A small network was shown many inputs. Here are its activations along a few directions, one row for each input.
In each table, some parts of the input vary, and every possible input appears once, in random order.
A made-up example of a description, with smaller parts first: ring(5) and (point or line(11) or (values(3) and line(4))).
Shared parts are said once, and a part with two or three values counts as separate values.

Rows:
r1: [ 1.96  3.14 -6.42  3.01  3.62 -1.74 -7.10 -1.03  0.93 -4.61 -3.08]
r2: [-3.55  5.42  2.99 -1.13 -2.52 -4.71 -4.06  1.99 -7.51  4.07 -4.08]
r3: [ 1.00 -4.88  5.60 -2.09 -1.42 -0.34  1.62  0.17 -1.63  8.65  0.52]
r4: [-4.17 -3.27 -3.15 -4.84 -0.73 -1.70 -1.19  3.66 -0.16  7.05  1.49]
r5: [-3.75  4.89 -1.69 -2.72 -2.43 -5.95 -4.13  4.77 -4.48  4.48 -2.92]
r6: [ 0.97  1.59  7.55 -0.11 -1.43 -2.28 -0.92  2.48 -8.02  4.41 -2.31]
r7: [ 6.42 -6.31  0.70  3.57  4.38  3.45 -1.15 -5.52  3.50 -0.13  0.42]
r8: [-3.80 -2.14 -5.47 -1.40 -0.58  2.21  4.15 -0.03  5.17 -3.35  3.64]
r9: [ 1.63 -3.79  3.04  1.14 -1.41  3.84  6.82 -3.56  3.84 -1.97  2.82]
r10: [ 0.41 -3.85 -0.57 -1.57  0.27  2.50  6.20 -0.26  6.97 -2.04  4.83]
r11: [ 0.22 -3.74  0.49 -3.29 -0.35  1.28  3.46  1.83  4.20  3.37  3.80]
r12: [ 1.13 -3.65  4.31 -0.36 -1.85  2.41  4.21 -1.39  0.99  3.57  1.62]
r13: [-2.71  6.70  0.00  1.86 -2.51 -0.28  1.62 -1.82 -1.83 -6.79 -1.87]
r14: [ 2.26  3.64 -1.83  4.33  3.65 -0.39 -7.19 -3.60 -1.97 -5.23 -4.44]
r15: [ 1.06 -4.86 -7.48  0.94  5.26  2.05 -4.05 -1.83  4.95 -1.72  1.16]
r16: [ 0.09 -4.97  1.76 -5.04  0.09 -1.47  0.87  3.41  1.60  8.46  2.72]
r17: [ 1.74  2.85  4.57  2.92 -1.44  2.04  4.67 -1.34 -2.38 -6.37 -0.07]
r18: [ 1.14  2.94  6.02  1.56 -1.85  0.50  1.95  0.90 -5.33 -0.67 -1.28]
r19: [-2.99  6.05 -4.43  0.55 -2.52 -1.56  1.35  0.78  1.12 -6.36 -0.46]
r20: [-3.34  6.79  1.45  0.50 -2.93 -1.88 -1.14  0.43 -4.79 -1.05 -3.08]
r21: [-4.03 -2.03 -4.42 -3.09 -1.18  0.99  1.41  2.06  2.41  2.02  2.61]
r22: [ 5.26 -6.42 -2.84  0.85  6.07  2.19 -1.84 -2.20  6.65 -0.24  2.39]
r23: [-3.59  6.15 -3.03 -0.95 -2.90 -3.11 -1.42  3.12 -1.80 -0.70 -1.76]
r24: [ 6.64 -0.24  2.83  5.34  4.71  1.98 -4.13 -3.03 -2.46 -4.85 -2.67]
Changing only one part turns r2 into r4. The same change can be made to r14. Which row results?
Answer: r15
Describe the family of inputs behind these rows.
Answer: line(4) and ring(6)
Which other rows does r11 become when the ring(6) part takes its other values? List them by row number.
Answer: r12, r18, r20, r21, r23
A walk changes only the ring(6) part. It starts at r19 and steps to r13. List the rest of the walk in order.
Answer: r17, r9, r10, r8

Rows:
r25: [-2.71  4.90  0.93 -0.37 -2.35 -2.23  1.68  1.32 -2.04 -1.19 -1.02]
r26: [-1.31 -5.42 -1.34 -2.17  0.86  1.11  0.47  0.28  0.00  3.76  1.83]
r27: [-0.44  0.15 -1.48  2.90  0.77  1.75  0.31 -4.68  1.54 -3.50 -0.56]
r28: [ 1.46 -2.15  0.96 -2.76  0.71 -1.11  0.71  1.60  3.80  2.93  1.98]
r29: [ 0.71 -3.58  0.82 -2.05  0.72 -0.30 -0.71 -1.29  2.64  5.11  0.72]
r30: [-2.18  2.17 -0.59 -1.26 -0.53 -2.31 -1.30  3.96 -3.60 -0.55 -0.77]
r31: [-0.09  4.18  1.30 -1.34 -0.58 -3.62 -2.29  2.33 -1.40  0.71 -1.74]
r32: [ 3.11  0.94 -1.14  0.84  2.77 -0.59 -2.01 -0.84  3.19 -3.29 -0.14]
r33: [-1.35  3.54  0.87  0.55 -3.51 -2.38 -1.16 -1.06 -2.60  1.54 -2.81]
r34: [-2.81 -3.74 -0.43 -1.82 -1.24  2.98  2.13 -0.43  0.90  2.72  2.00]
r35: [ 2.22 -0.99 -2.73  2.61  3.20  1.13 -3.33 -1.63  0.96 -1.34 -0.90]
r36: [-0.99  2.42 -0.25  0.33 -0.32 -2.12 -3.64  1.54 -3.80  2.76 -2.24]
r37: [ 3.04  0.48 -2.64  1.62  3.21  0.26 -1.72  1.03  1.98 -3.19  0.48]
r38: [-0.15  3.70 -0.19 -0.54 -0.15 -2.80 -2.03  4.17 -2.57  0.78 -1.09]
r39: [ 1.47 -2.53 -0.69 -2.02  1.25 -0.23  1.08  3.43  2.46  3.05  2.63]
r40: [ 0.95 -1.06 -2.99  0.90  2.76  0.74 -1.05  0.86  0.91 -4.53  0.83]
r41: [ 2.82  1.59 -1.66  1.72  0.25  0.08  0.86 -1.61  3.17 -4.44 -0.16]
r42: [-1.68 -2.12 -0.44 -2.66 -1.14  1.95  3.58  2.13  1.86  0.74  3.40]
r43: [-0.84  2.97  1.20 -0.59 -0.70 -2.95 -3.82 -0.46 -2.69  2.73 -2.85]
r44: [-1.27 -1.52  0.67 -1.71 -1.27  0.29  4.67  0.55  3.20  0.89  2.90]
r45: [-0.44  4.83  0.86 -0.40 -3.23 -3.06  0.43  1.63 -1.44 -0.43 -1.59]
r46: [ 0.13 -3.19  0.53 -0.85 -2.19  0.32  2.10 -1.86  2.95  3.86  0.58]
r47: [ 4.01 -4.51  7.85  0.23  0.38  2.55  3.89 -0.14 -1.74  2.89  1.75]
r48: [ 1.95  0.12 -1.69  2.78  0.13  0.95 -0.71 -4.36  2.23 -2.62 -1.60]
r49: [ 2.32  2.38  7.88  1.59 -1.16 -0.33  0.45  0.64 -7.23  0.47 -1.93]
r50: [-3.19  4.21 -0.11 -1.36 -2.15 -0.50  0.67  2.95 -3.20 -1.40 -0.65]
r51: [ 5.58 -1.27  5.60  4.24  2.58  3.09  0.74 -2.53 -2.05 -3.98 -0.87]
r52: [ 0.09 -2.55 -3.10  1.83  2.74  1.61 -2.60 -1.82 -0.16 -2.73 -0.51]
r53: [-4.24  2.87 -0.07 -0.41 -2.44  0.28 -0.95  0.39 -4.37  0.48 -1.87]
r54: [-3.05  0.86 -0.67 -0.44 -0.70 -1.59 -2.86  1.33 -4.87  1.38 -1.89]
r55: [-0.06  0.86 -2.37  1.11  0.85  2.42  0.65 -0.22  1.40 -5.48  1.28]
r56: [ 0.64 -4.05 -0.80 -1.19  1.22  0.59 -0.38  0.72  1.39  5.21  1.34]
r57: [-2.29 -3.13  0.73 -0.74 -1.52  1.14  3.15 -2.21  2.21  2.95  1.67]
r58: [-3.72  3.58  0.99  0.60 -2.64 -1.50  0.08 -1.34 -3.21  0.72 -2.25]
r59: [ 1.04 -1.62  0.57 -1.76 -2.03 -0.50  3.55  0.94  3.94  1.72  1.95]
r60: [ 0.53  1.63 -1.47  1.82  0.88  0.85  1.86 -1.93  2.49 -5.28  0.83]
r61: [ 2.37 -0.43 -1.25  1.69  2.79  0.26 -3.54 -3.66  2.10 -1.39 -1.47]
r62: [-1.16 -0.65 -2.42  2.05  0.87  3.51 -0.83 -2.73  0.51 -3.77 -0.32]
r63: [-0.46 -3.90 -1.21 -2.93  0.89  0.27  1.88  2.99  1.13  1.69  3.07]
Changing only one part turns r61 into r43. The same change can be made to r41. Which row results?
Answer: r45
Describe the family of inputs behind these rows.
Answer: values(3) and (point or (values(2) and ring(6)))
Which other rows does r63 become when the values(3) part takes its other values? List them by row number.
Answer: r30, r40
Which other rows does r61 become when the ring(6) part takes its other values? List them by row number.
Answer: r27, r35, r48, r52, r62

Rows:
r64: [ 0.35 -6.62  3.71 -2.93 -1.14  1.97  4.67  0.66  1.55  6.40  3.49]
r65: [-1.34  6.21  3.63  1.09 -2.69 -2.56 -1.72  0.54 -6.33 -0.16 -3.78]
r66: [-0.83  5.96 -3.97  3.03  0.99 -1.46 -4.78 -0.63 -2.55 -5.91 -3.53]
r67: [-3.94  6.87 -1.08 -0.30 -2.94 -3.66 -2.31  1.83 -4.39 -0.61 -3.23]
r68: [-4.51  1.96  0.99 -4.72 -3.64 -3.87  0.33  5.10 -3.15  6.27  0.05]
r69: [ 2.25 -0.88 -5.07  2.81  3.27  2.68 -0.45 -2.81  5.20 -7.22  1.00]
r70: [-2.51 -6.06 -0.95 -4.61 -0.99  0.95  3.70  2.08  3.84  6.21  4.29]
r71: [ 1.64  5.11  0.94  4.23  1.35 -0.57 -4.18 -2.09 -4.44 -5.38 -4.22]
r72: [ 4.76 -1.51 -0.11  4.18  3.68  3.34  0.35 -4.23  3.08 -6.58  0.40]
r73: [ 4.27 -6.59  0.64  0.97  2.75  3.28  2.03 -2.96  5.08  0.38  2.62]
r74: [-1.64  1.44  5.56 -2.83 -3.53 -2.64  1.29  3.97 -5.27  6.54 -0.63]
r75: [ 1.49 -5.90 -4.28 -0.92  2.88  2.54  1.07 -1.46  7.38  0.07  3.51]
Changing only one part turns r75 into r70. The same change can be made to r73. Which row results?
Answer: r64
Describe the family of inputs behind these rows.
Answer: values(2) and ring(6)
Which other rows does r68 become when the values(2) part takes its other values? List them by row number.
Answer: r74
